These are the activations of a small neural network, seen along a few directions. Each row is one input.
In each table, some parts of the input vary, and every possible input appears once, in random order.
A made-up example of a description, with smaller parts first: one of 6 places along a line, together with either a single point or one of 11 places around a ring or (one of 3 separate values, together with one of 8 places around a ring).
Shared parts are said once, and a part with two or three values counts as separate values.
In the rows, 128 means zero.

Other details of the inputs shift rows strongly along two fixed directions, in all tables alike. That doesn't count.

A family of inputs:
R1: [154 162 106 148 148  76 142 117 104 158 122 169 107]
R2: [147  87 102 162 180 114 115 144 113 135  95 141  49]
R3: [115 143 115 111 125 129 138 124 128 121 128 127 120]
R4: [ 54  71  86 137 153 160 138 140 106  36 117 130  96]
R5: [123 119  91 173 151 106 121 135  86 102 123 164  95]
R6: [115 147 150  94  96 176 122 117 163 129 138  68 165]
R7: [187 188 162 128 102 124 123 107 152 205 138 101 178]
R8: [199 179 136 162 120  69 110 135  88 193 132 174 143]
R9: [119 116  86 153 163  87 154 115 122 123 126 172  91]
R10: [ 55  67  98 119 157 157 163 143 109  43 110 145  95]
R11: [123 113 132 133 119 124 118 135 125 120 138 138 140]
R12: [131 120  91 175 158  95 129 132  88 108 119 163 103]
R13: [124 110  94 173 162 105 141 130  92 110 116 166 104]
R14: [157 137 168 129 105 120 112 128 137 164 141 127 173]
R15: [118 141  83 143 151  95 141 125 100 112 123 168  77]
R16: [116  70 119 114 166 149 126 153 128 108  94 124  55]
R17: [ 51  91  74 126 155 158 146 124 124  42 121 121  75]
R18: [121 127 172 108  98 178 116 129 146 125 133  79 182]
R19: [119 147 151  95 100 172 126 115 165 128 136  66 167]
R20: [190 199 164 110  93 109 120 116 143 201 138 110 173]
R21: [ 81 108 144  77 105 177 137 120 178  92 139  75 152]
R22: [115 143 157  96 103 175 128 113 164 131 134  69 168]
R23: [123  98 101 164 158  91 142 132 103 115 125 181 105]
R24: [122 107  98 164 147  92 122 137  97 107 133 179  95]
R25: [ 77 108 142  77 101 181 132 122 175  94 142  78 150]
R26: [155 153 101 157 139  73 124 117 117 156 140 170 101]
R27: [154 156 164 116  95 137 109 139 122 150 137 122 160]
R28: [222 199 145 162 119  46 113 106 126 239 145 165 154]
R29: [ 82 103 156  78 102 191 133 142 145  76 127  83 159]
R30: [214 134 192 118 112 125  86 139 165 227 126  99 137]
R31: [160 131 115 168 141  71 120 131 102 147 133 175 123]
R32: [120 130 179  89  93 173 123 137 143 126 131  92 180]
R33: [ 81 118 149  68 109 190 155 123 167  98 126  79 150]
Description of these inputs: one of 3 separate values, together with either a single point or (one of 2 separate values, together with one of 5 places along a line).
- The inputs of R5 and R27 match in every part but the choice among 3 separate values. If R2 is changed in the same way as R5 into R27, which row does it become? => R16
- Which other rows does R9 become when the choice among 2 separate values takes its other values? List them by row number. => R23
- Which other rows does R20 become when the choice among 2 separate values takes its other values? List them by row number. => R29
- Which other rows does R28 become when the choice among 3 separate values takes its other values? List them by row number. => R1, R22

A family of inputs:
R34: [159 137 150 154 119 142  98 126 135 158 133  95 151]
R35: [114 117 183  61  75 202 114 118 220 140 144  27 176]
R36: [ 63  44 139  99 130 179 136 143 155  61 131 107 137]
R37: [ 15 127  30 148 151  89 199  95  92   7 147 199 111]
R38: [185 179 196  80  91 141 115 111 184 222 130  81 172]
R39: [161 242  77 190 117  38 144  95  58 157 154 202 171]
R40: [ 82  60  95 158 162 144 130 152  95  52 109 145  92]
R41: [213 154 130 173 144  23 113 137  87 210 130 216 110]
R42: [150 158 179  73 102 192 115 131 163 159 120  43 160]
R43: [ 57  54 128 108 139 183 133 121 172  70 135  91 121]
R44: [158 124  95 151 170  61 146 139  94 158 116 206  63]
R45: [165 152 134 135 117 141 104 125 144 160 128  83 130]
R46: [187 156 163 141 110 104  98 147  98 175 119 149 139]
R47: [ 82  87  93 120 164 152 148 152  95  65  98 148  58]
- What do these inputs look like to the network? => one of 2 separate values, together with either a single point or one of 6 places around a ring
- The inputs of R44 and R47 match in every part but the choice among 2 separate values. If R43 is changed in the same way as R44 into R47, which row does it become? => R34

A family of inputs:
R48: [ 74  75 130 111 124 166 131 135 142  64 139 110 139]
R49: [ 67  70 133 105 115 162 144 141 148  68 141 128 144]
R50: [214 162  62 214 199  24 129 121  72 190  99 206  21]
R51: [112 134 128 116 109 122 145 133 116 110 137 153 148]
R52: [ 78 118 108 119 130 150 134 130 112  72 125 126 119]
R53: [180 159 188 125  81 159  90 132 148 184 140  72 201]
R54: [159 128  99 195 163  41 129 127  86 148 130 207 108]
R55: [ 84  88 115 134 136 148 124 134 128  79 133 127 117]
R56: [169 181 180 102  75 137 111 124 137 169 149 101 202]
R57: [ 69 110 122  98 117 194 134 141 121  57 114  78 139]
R58: [ 33 153  44  98 146 133 194  71 162  64 142 113 104]
R59: [205 153  65 198 201   8 130 125  89 195 105 225  32]
R60: [ 77  45 121  99 154 153 142 137 150  81 111 124  88]
R61: [177 145 200  81  94 138 114 127 186 214 143  87 165]
R62: [206 179 174 124 100 135  89 128 146 220 125  85 143]
R63: [ 54  97 113 113 133 153 153 131 120  48 124 132 123]
R64: [211 160 176 130 107 116  94 130 143 220 124 113 151]
R65: [170 191 187 104  77 165 108 126 132 174 135  84 201]
R66: [ 92  85  88 166 169 129 136 139  93  75 116 160  88]
- What do these inputs look like to the network? => either a single point or one of 6 places around a ring or (one of 2 separate values, together with one of 6 places along a line)
- Which other rows does R57 become when the choice among 2 separate values takes its other values? List them by row number. => R53
